A small network was shown many inputs. Here are its activations along a few directions, one row for each input.
In each table, some parts of the input vary, and every possible input appears once, in random order.
A made-up example of a description, with smaller parts first: one of 3 separate values, together with either a single point or one of 11 places along a line or (one of 4 places along a line, together with one of 8 places around a ring).
Shared parts are said once, and a part with two or three values counts as separate values.

Other details of the inputs vary at random and push rows far along two fixed directions, the same in every table; ignore that.

Table:
row 1: [ -9 -11  -3  -8  11   0  -8  13 -14 -13   4  19]
row 2: [ -3  -8 -11 -19   3  -1   7   6   2 -13   6  12]
row 3: [ -7   2  -7  -5   4  -2   3  17   3 -11  11  14]
row 4: [-14   2  -1  -7   9  -2   6   9   4 -10  17  12]
row 5: [  6  -1  10   2   3   8  -6   1 -13   7 -16  -8]
row 6: [-12   7  -6  -6   6   0   2  14   0 -11  14  13]
row 7: [ 12  -2  -1  -1  -5  11   3  -5  -1   5   0 -14]
row 8: [ 0 10  8  9 -3 10  5 -3 -1 10  7 -9]
row 9: [  7  -3  17   2   4   7  -4  -3 -11   5 -12  -7]
row 10: [11 -1  4  1 -5 10  5 -5  3  9  0 -8]
row 11: [  4  13 -15   7 -17 -34 -13 -33  17  -5 -16  -6]
row 12: [  1  10 -16   6 -14 -35 -10 -34  19  -2 -17  -7]
row 13: [ 11   0  -4  -2  -6  13   5  -4  -2   7  -5 -11]
row 14: [ 11  -1   1   2  -4  11   1  -2   2   8   0 -12]
row 15: [-12 -14  -2 -10  10  -2  -4  11 -13 -11   4  19]
row 16: [ -8 -12   4  -8  11  -2  -5   9 -12 -15   8  19]
row 17: [ 4  1  1  6 -5 10  8  1  3 13 -3 -8]
row 18: [ -7  -6  -2  -9   6  -3   7  10   9 -11  12  13]
row 19: [  6   6   4  11  -3   9   3   4   1  10   4 -11]
row 20: [ 2  4  2  8 -4  8  9  3  1 14  0 -8]
row 21: [10  0 -2  0 -5 12  3 -1  1 10 -4 -9]
row 22: [-12  11 -18   2  -8 -46 -15 -13  24 -24  -2  19]
row 23: [  4  -4  11   0   3   7  -2  -1 -12  10 -16  -8]
row 24: [  0  10   5  10  -2  11   1   1  -2   9   7 -12]
row 25: [ -4  -7  -9 -16   3  -2   6  10   5 -10   7  13]
row 26: [  8  -2  14   4   4   7  -8   0 -12   4 -12 -11]
row 27: [-3  9  2  7 -3 10  7  0 -2 13  2 -9]
row 28: [-9 -3 -2 -6  7 -4  8 11  6 -9 14 13]
row 29: [ -5  -2  -8  -7   3  -1   3  15   6 -12   9  14]
row 30: [  7   2   4   9  -4  10   2   2   3   8   2 -11]
row 31: [ 5  5  7 10 -4  8  7  0  1 11  4 -7]
row 32: [ -8   7  -8  17  -9 -41 -24 -34   6   1 -23  -2]
row 33: [  4  -5  16   1   6   6  -2  -4  -9   8 -13  -9]
row 34: [  8  -4   3  -1  -3   9   7  -6   4  11  -1 -10]
row 35: [ -8 -12   1  -7  12  -1  -9  12 -13 -16   8  16]
Description of these inputs: one of 5 places around a ring, together with either one of 2 separate values or one of 5 places along a line.
Q: List by row number the other rows that have the place on the ring of 5 in common with row 34.
A: row 4, row 12, row 18, row 28, row 32, row 33
Q: Change only the choice among 2 separate values in row 26. List by row number the other rows that result.
A: row 35
Q: Change only the choice among 2 separate values in row 5. List by row number the other rows that result.
A: row 1

Table:
row 36: [ 15 -13  20   3   3  37   9   2 -19  24  -8 -18]
row 37: [-17 -22  -5 -47  29  25  26  60  -3 -44  55  47]
row 38: [  8   0   4   2  -3  30  19   6  -1  17  13 -11]
row 39: [ 22  -5  20  13  -4  32   4 -10 -17  32 -19 -30]
row 40: [  6   0  20  18   3  38   5  11 -22  29  -1 -18]
row 41: [-14 -35  -2 -53  34  24  17  59 -15 -46  39  49]
row 42: [ -8  14 -25   2 -13 -49 -19 -23  21 -15 -16   7]
row 43: [ 15  -5  28  17   0  28   3 -14 -20  34 -16 -30]
row 44: [-13  23 -23  11 -16 -50 -10 -24  35 -12  -1   6]
row 45: [-19  19 -17  18  -8 -51 -29 -19   9 -12 -14  11]
row 46: [-19 -20  -2 -44  30  23  30  61   3 -41  59  47]
row 47: [-15 -23  -3 -32  22  -2   1  27  -9 -34  19  37]
row 48: [-14   9  -7   6  -3 -55 -27 -29  10 -17 -22   9]
row 49: [ 10 -13  15  -3   5  26   6   6 -16  13  -5  -8]
row 50: [-13  10  -6   6  -3 -55 -26 -27  10 -18 -22   9]
row 51: [ 23  -5  13  12  -8  34   8  -8 -13  34 -16 -31]
row 52: [ 19   7  10  18 -13  36  18  -9   0  38  -2 -34]
row 53: [ 23  -4  19  14  -6  29   1 -12 -16  31 -19 -31]
row 54: [-13 -21  -9 -33  18  -1   5  30  -4 -34  19  36]
row 55: [-10  22 -25   7 -16 -49 -12 -23  29 -14  -7   7]
row 56: [-17 -20   8 -30  27  -6   0  28 -11 -37  18  35]
row 57: [-18  21 -16  17  -8 -51 -29 -17  10 -13 -17  11]
row 58: [-17  21 -16  18  -8 -52 -31 -18  10 -14 -17  10]
row 59: [ -9  13 -26   3 -13 -49 -19 -24  21 -15 -15   7]
row 60: [ 25  -3  12  13  -9  32   5 -10 -12  31 -16 -32]
row 61: [-18 -22  -5 -47  30  25  27  61  -3 -43  53  47]
row 62: [ 20  12  13  22 -14  32  18  -9   7  37   2 -36]
row 63: [ 17 -13  12   2  -1  38  12   3 -16  24  -3 -19]
row 64: [-12  24 -22  11 -16 -50  -9 -23  35 -12  -2   6]
row 65: [ 14 -10  29   6   7  33   6   0 -21  21  -7 -20]
row 66: [ 13  -7   6  -4   0  30  12   9  -8  13   3 -12]
row 67: [ 21  -1   9  14 -10  36  11  -9  -9  37  -9 -32]
row 68: [-13  23 -23  12 -16 -50  -9 -25  34 -11   1   6]
row 69: [ -5  15 -25   3 -14 -49 -22 -25  21 -18 -15   6]
row 70: [ 13   8  19  28  -6  31  -1  -3 -19  36 -12 -31]
Q: Changing only one part turns row 42 into row 66. The same change can be made to row 57. Which row results?
A: row 58
Q: What is each input in this table made of?
A: one of 5 places along a line, together with either a single point or one of 6 places along a line
Q: List by row number the other rows that have the place on the line of 5 in common with row 63.
A: row 38, row 43, row 45, row 47, row 67, row 68
Q: Change only the place on the line of 6 in row 53. List by row number the other rows that result.
A: row 37, row 60, row 62, row 65, row 69
